arr = [ 2.96  6.60 -0.14  0.10  2.31 -5.81  1.78]
arr[-7]	2.96
arr[4]	2.31
arr[-1]	1.78
arr[5]	-5.81
arr[1]	6.60

W =
[[ 0.98 -1.15 -0.90 -1.75]
 [ 1.79 -1.68 -1.90 -1.61]
 [-6.93  6.61  7.44  6.80]
 [-1.50  1.33  1.71  0.96]
 [ 1.84 -1.56 -2.24 -0.43]]
W[0][0]: 0.98
W[3][3]: 0.96
W[1][1]: -1.68
W[1][0]: 1.79
W[4][2]: -2.24
W[0][2]: -0.90
W[2]: [-6.93, 6.61, 7.44, 6.80]
W[4][3]: -0.43
W[4][0]: 1.84
W[:, 0]: [0.98, 1.79, -6.93, -1.50, 1.84]
W[2][0]: -6.93
W[:, 3]: [-1.75, -1.61, 6.80, 0.96, -0.43]
W[:, 1]: [-1.15, -1.68, 6.61, 1.33, -1.56]

B =
array([-537,  596, -312, -355,  467,  -14,  554,  284, -160,   91,  237,
       -276, -325, -260])
B[0] = -537
B[-4] = 237
B[11] = -276
B[-13] = 596
B[13] = -260
B[-12] = -312

m = [-7.25 -7.80 -5.32 -7.96]
m[-4]: -7.25
m[-3]: -7.80

data = [ 6.29 -2.07 -2.31  5.82 -1.75  8.38  5.60 -2.09]
data[0] -> 6.29
data[-3] -> 8.38
data[4] -> -1.75
data[-6] -> -2.31
data[-7] -> -2.07
data[6] -> 5.60

x =
[[ 4.38  0.27  1.36  2.70  1.66  4.07 -0.48  3.44 -1.78 -0.25]
 [-1.74 -0.53 -1.09 -1.05 -0.77 -1.50 -0.47 -1.43  0.13 -0.28]
 [-1.79 -0.68 -1.16 -1.16 -0.91 -1.58 -0.60 -1.51 -0.08 -0.45]
 [ 4.19  0.13  0.50  3.12  1.99  4.31 -1.09  3.35 -1.74 -0.08]
 [-1.55 -0.28 -0.95 -0.76 -0.48 -1.25 -0.27 -1.22  0.42  0.01]
 [ 6.06 -0.31 -1.79  6.12  4.06  7.51 -3.63  5.03 -2.82  0.21]
 [ 5.56 -0.38 -1.10  5.08  3.24  6.52 -3.02  4.49 -2.86 -0.16]
 [-1.69 -0.43 -1.03 -0.95 -0.67 -1.43 -0.38 -1.37  0.25 -0.16]
 [ 2.63 -0.52  6.22 -3.55 -3.57 -1.21  2.92  1.09 -3.32 -3.36]]
Rows and columns are counted from 0.
row 0 col 0 => 4.38
row 4 col 7 => -1.22
row 2 col 1 => -0.68
row 0 col 1 => 0.27
row 2 col 4 => -0.91
row 7 col 3 => -0.95
row 0 col 3 => 2.70
row 6 col 5 => 6.52
row 0 col 5 => 4.07
row 7 col 5 => -1.43
row 6 col 0 => 5.56
row 7 col 4 => -0.67
row 1 col 1 => -0.53
row 3 col 7 => 3.35
row 5 col 4 => 4.06
row 5 col 0 => 6.06
row 6 col 6 => -3.02
row 4 col 5 => -1.25
row 0 col 7 => 3.44
row 3 col 5 => 4.31
row 6 col 4 => 3.24
row 7 col 9 => -0.16
row 2 col 7 => -1.51
row 8 col 9 => -3.36
row 0 col 4 => 1.66
row 2 col 9 => -0.45
row 5 col 6 => -3.63
row 1 col 6 => -0.47
row 5 col 1 => -0.31
row 6 col 9 => -0.16

X =
496  643  454  573  750  507  438  498  548  628
476  616  383  550  513  629  523  430  571  395
413  693  899  795  825  249  421  819  658  673
635  664  574  275  616  600  707  554  449  693
452  665  391  683  476  502  495  528  618  315
522  705  748  239  654  319  643  768  500  764
534  651  721  673  552  331  520  718  604  464
675  354  928  622  643  670  544  718  632  693
394  600  658  811  704  346  381  641  656  524
466  622  506  553  589  543  487  464  711  512
503  579  665  521  712  430  585  638  498  761
666  608  587  399  483  600  730  676  502  560
X[0,0]: 496
X[8,9]: 524
X[:, 0]: [496, 476, 413, 635, 452, 522, 534, 675, 394, 466, 503, 666]
X[11,6]: 730
X[5,4]: 654
X[0,2]: 454
X[11,3]: 399
X[:, 1]: [643, 616, 693, 664, 665, 705, 651, 354, 600, 622, 579, 608]
X[1]: [476, 616, 383, 550, 513, 629, 523, 430, 571, 395]
X[11]: [666, 608, 587, 399, 483, 600, 730, 676, 502, 560]
X[10,8]: 498
X[:, 6]: [438, 523, 421, 707, 495, 643, 520, 544, 381, 487, 585, 730]
X[7,8]: 632
X[7,7]: 718
X[1,6]: 523
X[0,3]: 573
X[3]: [635, 664, 574, 275, 616, 600, 707, 554, 449, 693]
X[:, 4]: [750, 513, 825, 616, 476, 654, 552, 643, 704, 589, 712, 483]
X[5,9]: 764
X[4,3]: 683
X[:, 3]: [573, 550, 795, 275, 683, 239, 673, 622, 811, 553, 521, 399]
X[2,5]: 249
X[10]: [503, 579, 665, 521, 712, 430, 585, 638, 498, 761]
X[2,1]: 693
X[7]: [675, 354, 928, 622, 643, 670, 544, 718, 632, 693]
X[7,0]: 675
X[1,8]: 571
X[0,5]: 507
X[3,3]: 275
X[9,8]: 711
X[8,0]: 394
X[9,5]: 543
X[6,1]: 651
X[10,5]: 430
X[5,8]: 500

grid =
array([[ 0.104, -0.113,  0.128,  0.180,  0.104,  0.177,  0.101,  0.079,
         0.059,  0.109,  0.082,  0.077],
       [ 0.172,  0.056, -0.097,  0.058,  0.116,  0.112,  0.083,  0.035,
         0.097,  0.047,  0.124,  0.013],
       [ 0.048,  0.071,  0.145,  0.042,  0.029, -0.070,  0.132,  0.028,
         0.179,  0.061,  0.059,  0.132],
       [-0.050,  0.010, -0.087,  0.025,  0.045,  0.223,  0.059,  0.113,
        -0.017,  0.002, -0.003,  0.179],
       [ 0.129,  0.098, -0.189,  0.073,  0.097,  0.121,  0.058,  0.114,
         0.249,  0.122,  0.068,  0.097],
       [ 0.043, -0.106,  0.153,  0.144,  0.125,  0.257,  0.190,  0.079,
         0.177,  0.050,  0.130,  0.181],
       [-0.117,  0.127,  0.087,  0.230,  0.007, -0.018,  0.135,  0.114,
         0.060,  0.137,  0.124,  0.034],
       [ 0.098,  0.178,  0.086,  0.102,  0.225,  0.191,  0.089, -0.158,
         0.126,  0.055,  0.072,  0.178],
       [ 0.283,  0.092, -0.009,  0.070,  0.080,  0.171,  0.087,  0.142,
         0.161,  0.119,  0.071,  0.072],
       [-0.009,  0.231, -0.094,  0.091,  0.158,  0.220,  0.111,  0.193,
         0.090,  0.161,  0.024,  0.161],
       [ 0.229, -0.062,  0.041,  0.137,  0.073, -0.022,  0.151,  0.024,
         0.066,  0.078,  0.052,  0.239]])
grid[0,0] -> 0.104
grid[0,6] -> 0.101
grid[:, 2] -> [0.128, -0.097, 0.145, -0.087, -0.189, 0.153, 0.087, 0.086, -0.009, -0.094, 0.041]
grid[:, 10] -> [0.082, 0.124, 0.059, -0.003, 0.068, 0.130, 0.124, 0.072, 0.071, 0.024, 0.052]
grid[10,0] -> 0.229
grid[5,9] -> 0.050
grid[:, 4] -> [0.104, 0.116, 0.029, 0.045, 0.097, 0.125, 0.007, 0.225, 0.080, 0.158, 0.073]
grid[:, 9] -> [0.109, 0.047, 0.061, 0.002, 0.122, 0.050, 0.137, 0.055, 0.119, 0.161, 0.078]
grid[5,8] -> 0.177
grid[2] -> [0.048, 0.071, 0.145, 0.042, 0.029, -0.070, 0.132, 0.028, 0.179, 0.061, 0.059, 0.132]
grid[7] -> [0.098, 0.178, 0.086, 0.102, 0.225, 0.191, 0.089, -0.158, 0.126, 0.055, 0.072, 0.178]
grid[6,0] -> -0.117
grid[2,8] -> 0.179
grid[0,1] -> -0.113
grid[:, 5] -> [0.177, 0.112, -0.070, 0.223, 0.121, 0.257, -0.018, 0.191, 0.171, 0.220, -0.022]
grid[4,9] -> 0.122
grid[5,4] -> 0.125
grid[0,3] -> 0.180
grid[10] -> [0.229, -0.062, 0.041, 0.137, 0.073, -0.022, 0.151, 0.024, 0.066, 0.078, 0.052, 0.239]
grid[4,10] -> 0.068
grid[0,8] -> 0.059
grid[5] -> [0.043, -0.106, 0.153, 0.144, 0.125, 0.257, 0.190, 0.079, 0.177, 0.050, 0.130, 0.181]
grid[8,11] -> 0.072
grid[3,2] -> -0.087
grid[6,10] -> 0.124
grid[7,6] -> 0.089
grid[2,1] -> 0.071
grid[6] -> [-0.117, 0.127, 0.087, 0.230, 0.007, -0.018, 0.135, 0.114, 0.060, 0.137, 0.124, 0.034]
grid[8,2] -> -0.009
grid[5,2] -> 0.153
grid[:, 1] -> [-0.113, 0.056, 0.071, 0.010, 0.098, -0.106, 0.127, 0.178, 0.092, 0.231, -0.062]
grid[8,7] -> 0.142
grid[:, 8] -> [0.059, 0.097, 0.179, -0.017, 0.249, 0.177, 0.060, 0.126, 0.161, 0.090, 0.066]
grid[3,10] -> -0.003
grid[5,11] -> 0.181
